Input:
array([[135, 115, 120, 155, 137, 102],
       [122, 145, 124, 121, 123, 143],
       [128, 138, 120, 141, 131, 131]])
Output: 115

Input:
array([[105, 103, 111, 155, 108, 122],
       [144, 152, 148, 105, 147, 130],
       [145, 112, 126, 105, 149, 108]])
Output: 103

Input:
array([[132, 140, 146, 107],
       [104, 135, 113, 147],
       [148, 145, 148, 129]])
Output: 140

Input:
array([[139, 132, 145, 127],
       [101, 140, 123, 112],
       [144, 116, 106, 140]])
Output: 132

Input:
array([[112, 109, 140, 132],
       [142, 127, 103, 121],
       [143, 100, 136, 140]])
Output: 109

Input:
array([[105, 126, 138, 135, 101],
       [106, 125, 138, 135, 102],
       [141, 120, 103, 106, 148]])
Output: 126

Input:
array([[114, 112, 129, 127, 134],
       [121, 106, 106, 110, 158],
       [140, 149, 131, 130, 125]])
Output: 112
---
[151 137 152 147 149] result: 147

[105 101 125 136 133 114 144] result: 136

[[154 147 148 119 120]
 [138 147 139 122 143]
 [152 145 147 121 117]] result: 119

[[109 113 128 135 138]
 [125 141 127 157 127]] result: 135

[[120 136 144 138 123 116 120]
 [132 115 132 129 133 155 142]
 [129 135 133 144 114 130 118]] result: 138

[[149 109 128 120 129 108 104]
 [132 129 134 149 107 144 127]] result: 120

[106 116 135 127 156 136 145] result: 127
---
[135 102 139 141] => 135, 141

[127 153 131 104 131] => 127, 131

[144 124  99 137 124] => 144, 124

[[113 139 142 124 144 118]
 [148 132 139 103 109 109]] => 113, 109

[129 111 153 129 131 128 144] => 129, 144

[139 117 110 144 135 106] => 139, 106

[116 105 118 122 129 121] => 116, 121

[[104 129 129 121 131]
 [111 129 126 127 128]
 [103 130 129 121 131]] => 104, 131
---
(121, 123, 109, 110, 116, 100) ans = 121, 100
(129, 128, 127, 107, 134, 130) ans = 129, 130
(112, 145, 115, 123, 133, 102, 119) ans = 112, 119
(129, 129, 153, 132) ans = 129, 132
((126, 127, 122, 134, 140, 129, 156), (119, 128, 117, 134, 155, 124, 154)) ans = 126, 154
((107, 126, 107, 116, 103, 106, 129), (113, 117, 111, 127, 107, 109, 119)) ans = 107, 119
(129, 131, 132, 150) ans = 129, 150
(150, 123, 148, 115, 116) ans = 150, 116
(123, 117, 110, 107, 148, 113) ans = 123, 113
---
[[156 124 146 132 127 107]
 [139 114 141 117 144 127]] -> 124

[[110 157 122 130 138]
 [150 129 133 112 137]
 [148 121 147 141 122]] -> 129

[[127 119 108 128 122]
 [137 123 113 100 120]
 [136 120 101 113 107]] -> 123

[[116 137 146 137]
 [107 144 143 147]
 [106 149 126 141]] -> 144

[[120 106 144 147 105]
 [125 137 112 135 118]] -> 106

[[112 143 121 137 116 114]
 [145 124 116 105 119 135]] -> 143
---
[[130 132 128 137 124]
 [126 130 128 154 128]
 [121 130 128 100 129]]	130, 129

[[132 114 123 106]
 [126 135 131 134]]	132, 134

[156 110 116 142 138]	156, 138

[134 153 109 129 103]	134, 103

[[126 154 108 107 142 119]
 [114 135 119 119 118 138]
 [118 108 125 117 136 110]]	126, 110

[[108 100 125 135 106 154 103]
 [125 139 131 128 130 123 136]]	108, 136
---
[[124 126 147 129 133 140]
 [130 129 117 128 125 122]
 [122 126 158 129 136 146]] => 129

[[145 152 152 112]
 [146 151 152 111]
 [144 153 151 114]] => 153

[[135 100 100 146 107 154 150]
 [128 129 128 127 124 123 128]
 [126 134 131 132 133 133 128]] => 133

[[155 116 127 123 132 127]
 [153 116 127 122 132 127]
 [157 116 126 124 132 127]] => 124

[[128 136 152 130 135 132 144]
 [122 112 145 133 127 136 120]
 [124 127 112 123 118 133 112]] => 118

[[130 120 128 133]
 [129 111 131 125]
 [126 156 127 128]] => 156

[[113 142 150 133 121]
 [127 118 133 151 100]
 [137 107 139 102 153]] => 139
---
[100 140 140 133 143 156 115]	133

[157 108 152 137 131 155]	152

[[157 112 137 105 136 115]
 [123 153 126 111 117 142]]	126

[122 138 128 120 137 107]	128

[[129 129 145 149 123]
 [139 121 147 140 136]
 [137 122 152 150 127]]	122

[103 156 106 149]	103

[[151 142 106 100]
 [120 107 154 143]]	120

[[124 103 113 134 118 150 148]
 [129 125 150 140 115 105 130]]	140

[121 152 130 144 125]	152

[[150 104 135 122]
 [130 127 120 126]]	130
---
[134 144 150 139 125 119  98] ans = 150
[117 121 124 154 128] ans = 124
[144 130 158 111] ans = 158
[120 122 154 126 132 122 119] ans = 154
[113 123 154 137] ans = 154
[158 122 128 145 105] ans = 128
[104 146 101 125 131] ans = 101
[102 124 132 147 129 142 126] ans = 132
---
[[150 121 138 130]
 [110 150 103 100]] ⇒ 150, 100

[149 153 117 146 124 133 109] ⇒ 149, 109

[[143 107 130 141]
 [147 109 129 124]
 [149 108 144 112]] ⇒ 143, 112

[157 149 124 149] ⇒ 157, 149

[116 147 151 105 106 130 129] ⇒ 116, 129

[[123 126 153 119 118 140]
 [101 126 112 121 118 136]] ⇒ 123, 136
---
[115 115 148 123 151 109 114] ==> 151

[[107 131 106 103 106]
 [151 128 152 152 151]] ==> 152

[145 108 105 104] ==> 108

[[141 122 122 139 114 154]
 [130 130 122 145 108 133]
 [128 132 122 140 108 133]] ==> 140

[113 129 127 120 115 154 106] ==> 115

[[127 152 109 110 126 110 149]
 [128 151 107 108 128 107 148]
 [128 109 144 143 128 144 110]] ==> 128
---
[126 130 147 111 127 141 151]: 127
[122 117 133 115 153 125]: 122
[133 117  99 135 145 129 122]: 122
[126 131 120 127 153 113 115]: 120
[100 130 155 102]: 130
[137 127 118 138 149 138 131]: 131
[134 154 149 121 110 150 138]: 134
[130 155 147 150 152 114 135]: 135
---
array([[136, 157, 136, 127, 110],
       [127, 129, 126, 129, 128],
       [122, 127, 130, 124, 132]]) | 132

array([148, 154, 151, 153, 153, 153, 153]) | 153

array([118, 155, 144, 102, 146, 133]) | 133

array([144, 125, 152, 129]) | 129

array([142, 111, 152, 105, 128, 121]) | 121

array([104, 133, 122, 157]) | 157

array([[132, 121, 139, 121, 121, 119, 134],
       [138, 145, 105, 125, 137, 126, 119]]) | 119
